Each row below holds a small network's activations on one input, seen along a few directions.
Each table varies a few parts of the input and shows all the possible inputs, shuffled.
A made-up example of a description, with smaller parts first: one of 3 separate values, together with either a single point or one of 11 places around a ring or (one of 6 places along a line, together with one of 8 places around a ring).
Shared parts are said once, and a part with two or three values counts as separate values.

Other details of the inputs shift rows strongly along two fixed directions, in all tables alike. That doesn't count.

Rows:
r1: 20  -37  -24  -4  6  -13  -25  -52  14  8  22
r2: 20  -11  0  -2  10  23  -20  -13  -6  14  -5
r3: 13  13  20  8  -3  35  -20  27  -19  14  -13
r4: 3  30  -19  -14  -23  -49  34  25  7  -13  -11
r5: 15  -35  -7  -3  17  13  -22  -52  1  3  10
r6: 5  -32  -22  -12  29  -23  2  -65  13  5  32
r7: -27  11  16  6  -9  -6  16  28  7  -10  -5
r8: -23  16  51  47  -1  106  -44  50  -33  38  -21
r9: -29  31  -2  1  -5  -48  39  16  13  -17  10
r10: 0  30  -17  -20  -21  -38  37  23  -3  -22  -16
r11: 8  -19  -18  -10  3  -6  -10  -31  1  -7  11
r12: -37  22  21  5  -10  -9  28  33  8  -12  -5
r13: -2  20  -17  -28  -24  -56  46  24  16  -22  -11
r14: -18  20  0  5  7  -13  23  24  -3  -10  2
r15: -2  36  5  2  -18  17  16  53  -17  2  -27
r16: 4  31  28  20  -21  62  -19  63  -33  22  -32
r17: -4  -15  5  20  7  17  -26  -18  3  16  7
r18: 2  -12  18  22  12  46  -33  1  -17  22  2
r19: 28  -36  -23  -14  17  -15  -18  -49  1  4  30
r20: 17  -14  -8  -11  3  1  -13  -29  0  0  -4
r21: 0  -34  -14  -8  19  -12  -9  -67  7  0  24
r22: 22  -35  -16  -9  26  -3  -9  -52  7  4  20
r23: 4  11  15  17  -11  32  -24  23  -4  17  -21
r24: -2  -20  -13  -6  13  -19  -1  -40  3  -9  15
r25: -17  18  2  -14  -9  -48  45  24  19  -30  -2
r26: -15  16  -12  -20  -17  -56  42  26  19  -31  3
r27: -3  5  6  11  0  -1  0  6  6  -1  -1
r28: 15  -31  0  12  12  57  -46  -22  -11  25  4
r29: 5  7  15  9  6  19  -4  19  -13  2  -1
r30: -5  13  7  -11  -15  -16  17  26  12  -10  -16
Each input here is: one of 5 places along a line, together with one of 6 places along a line.
Q: The inputs of r16 and r15 match in every part but the place on the line of 5. If r18 is changed in the same way as r16 into r15, which row does it become?
A: r14
Q: Start at r9 and move only the place on the line of 6, one step at a time. The first step leads to r17. Which rows follow, in order?
A: r27, r1, r23, r4
Q: Start at r19 and move only the place on the line of 5, one step at a time. The first step leads to r28. Which rows follow, in order?
A: r11, r1, r26

Rows:
r31: 15  -42  15  20  13  62  -57  -31  -1  34  7
r32: -6  2  -39  -25  17  -102  49  -36  22  -34  42
r33: -16  22  21  9  -18  26  5  44  -5  -4  -25
r34: 12  31  -20  -13  6  -37  29  16  -19  -16  6
r35: 31  -50  -30  -15  5  -21  -26  -70  22  12  19
r36: -22  22  -5  -3  7  -37  33  6  3  -21  9
r37: -7  2  -11  -7  11  -46  24  -5  12  -16  22
r38: 6  -40  15  17  19  61  -45  -38  -8  24  6
r39: -29  24  30  19  -5  48  2  50  -19  0  -20
r40: -23  16  14  18  4  26  1  18  -13  -2  -3
r41: 22  -53  -29  -20  31  -48  -6  -89  20  -3  44
r42: 30  -48  -31  -16  4  -27  -21  -74  23  16  19
r43: -9  11  23  17  -16  38  -18  34  -6  10  -20
r44: 39  -28  4  10  19  62  -52  -24  -28  34  1
r45: -25  27  25  24  -4  20  5  46  -7  7  -7
r46: -9  19  -1  -5  -22  -10  18  26  4  -13  -20
r47: 31  9  -22  -27  5  -41  23  0  -7  -13  6
r48: 10  -43  15  9  12  70  -48  -35  -8  26  -2
r49: 4  -2  -29  -33  -12  -57  34  -18  17  -25  0
r50: -25  26  27  18  -1  24  8  43  -9  -2  -14
r51: -2  -1  -13  -24  -6  -33  25  -7  10  -19  -1
r52: 0  14  -24  -23  -18  -71  37  2  19  -26  1
r53: -25  26  4  9  2  -19  20  21  -4  -14  7
r54: 21  -50  -5  -7  21  11  -29  -65  12  15  17
r55: -15  27  22  16  -27  40  -7  51  -6  7  -37
r56: 34  15  -23  -20  -15  -19  7  13  -11  -3  -15
r57: 3  -36  -5  5  22  32  -29  -54  -7  14  16
r58: 17  -40  13  12  5  62  -54  -36  1  32  -8
r59: 25  20  1  -4  -12  21  -7  34  -22  8  -22
r60: -13  24  12  9  -18  0  9  39  4  3  -13
r61: -31  33  20  29  -3  20  4  42  -11  7  -4
r62: -9  19  1  -1  -14  -19  16  31  8  -9  -5
r63: -10  17  -3  -7  -3  -46  32  15  14  -13  8
r64: -20  22  25  11  -9  28  8  44  -7  -5  -18
r65: -5  4  4  -3  0  -17  10  7  6  -9  4
Q: The inputs of r34 and r59 match in every part but one. If r32 is changed in the same way as r34 into r59, which row does it become?
A: r62
Q: Describe the family of inputs behind these rows.
A: one of 5 places along a line, together with either a single point or one of 6 places along a line
Q: List by row number the other rows that have the place on the line of 5 in common with r44.
A: r37, r38, r39, r41, r45, r50
Q: Start at r42 and move only the place on the line of 6, one step at a time. The first step leads to r35. Which rows follow, in order?
A: r52, r55, r46, r49
